Each row has a name. Each question is about the rows just above it.

G: [103 120 113 159 161  93 134 124 173  83  85 163  92 117 143 108 151 129
 158 163 123 163 112 134 159 111 130 103 128 125 145 138 107 152 137 145
 143 158 143 129  98  99  94  97 158 178 108 161]
A: [153 127 118  80  93 101 102  90  98 136 158  76 140  83 160 139  78 140
 173 178 140 179 117 172 174 179  97 128 111 132 144  99  83 115 116 136
 115 116 161 165  98 104 129 120  92 114  79  78]
U: [154 140  85 161  85  79 143 128 145 115 146 172 181 122 143 115 168 157
 174 111 125 166  76 160 159 105 102 168 128 179  85  80 141 134 116 179
 149 148  93  97  96 178 143 144 135 139 129 152]
F: [154 140  85 161 174  79 143 128 145 115 146 172 181 122 137 115 168 157
 174 111 125 166  76 160 175 105 102 168 126 179  85  80 141 134 116 179
 149 148  93  97  96 178 143 144 135 139 129 152]
Whose row is [153 127 118  80  93 101 102  90  98 136 158  76 140  83 160 139  78 140
 173 178 140 179 117 172 174 179  97 128 111 132 144  99  83 115 116 136
 115 116 161 165  98 104 129 120  92 114  79  78]? => A
[154 140  85 161 174  79 143 128 145 115 146 172 181 122 137 115 168 157
 174 111 125 166  76 160 175 105 102 168 126 179  85  80 141 134 116 179
 149 148  93  97  96 178 143 144 135 139 129 152] is in which row? => F

N: [128 125 131 143 110 113 144 127 113 156 107 132 116 114 149 160 137 109
 159 104 161 136 145 172 117 172 102 146 132 119 113 109 122 131 104 133
 120 170 163 117 128]
L: [110  98 109 149 102 113 159 115 105 147 110  90 104 122  99 142 157 103
 140 134 101 114 111 128 175 131 122 150  99 112 106 100 168 111 111 123
 113 124 141 103  92]
Z: [110  98 109 149 102 113 159 115 105 147 110  90 104 108  99 142 157 103
 140 134 101 114 111 128 175 131 122 150  99 112 106 100 168 111 111 123
 135  90 171 134 118]
M: [129 147 101 139 151 144 135 108 159 136 115 124 127 137  91 130 119 157
 129 143  92 107  98 117 149 125 111 131 145 111 158 151 162 106 107 108
 115 115 135 126 132]
Whose row is [129 147 101 139 151 144 135 108 159 136 115 124 127 137  91 130 119 157
 129 143  92 107  98 117 149 125 111 131 145 111 158 151 162 106 107 108
 115 115 135 126 132]? => M

Fatu: [154 154 161 168 142 154]
kopo: [139 139 143 135 139 139]
gemob: [ 98 167 110 110  78 155]
Vokal: [101 145  93 125 132 119]
Voza: [146 130 172 172 172 178]
vune: [106 106 113 102 106 139]
riso: [147 157 147 135  99  99]
Repeated in Voza: => [172]
The value that Fatu holds more than once: => [154]
Which value appears more than once in kopo? => [139]
Which value appears more than once in vune? => [106]
Whose row is [106 106 113 102 106 139]? => vune
Which value appears more than once in gemob? => [110]
The row with [101 145  93 125 132 119] is => Vokal

S: [140 127 157 135 135 123]
H: [128 128 141 170  98 128]
V: [129 131 132  99 166  99]
The value that H holds more than once: => [128]
The value that V holds more than once: => [99]
The value that S holds more than once: => [135]

bozi: [128 128 129 128 128 129 128 127 176 128 127 129 128 129 176 129 176 128
 154 176 176 176 177 176 177 176 176 177 177 177 177 177 176 176 177]
dem: [128 128 128 128 129 128 128 176 129 128 128 128 128 148 176 177 177 177
 176 177 176 176 176 177 177 176 177 176 177 177 176 175 176 177 176]
lunur: [128 128 128 176 129 128 128 177 129 128 176 128 129 148 176 177 177 177
 176 177 176 176 176 177 133 175 177 177 176 177 176 177 176 177 176]
furi: [128 128 129 128 128 129 128 127 128 128 127 129 128 129 128 129 128 128
 154 176 176 176 177 176 177 176 177 176 177 177 177 175 176 177 176]
[128 128 128 128 129 128 128 176 129 128 128 128 128 148 176 177 177 177
 176 177 176 176 176 177 177 176 177 176 177 177 176 175 176 177 176] is in which row? => dem
Whose row is [128 128 128 176 129 128 128 177 129 128 176 128 129 148 176 177 177 177
 176 177 176 176 176 177 133 175 177 177 176 177 176 177 176 177 176]? => lunur
Where do [128 128 129 128 128 129 128 127 128 128 127 129 128 129 128 129 128 128
 154 176 176 176 177 176 177 176 177 176 177 177 177 175 176 177 176] appear? => furi

finur: [116  97 157 123 136 108 117  96  97]
soton: [103 144 144 119 144 136 120 144 159]
famup: [103 108 126 119 127 115 113 129 117]
sur: [103 119 126 119 119 115 119 147 121]
The value that sur holds more than once: => [119]
The value that finur holds more than once: => [97]
Which value appears more than once in soton? => [144]

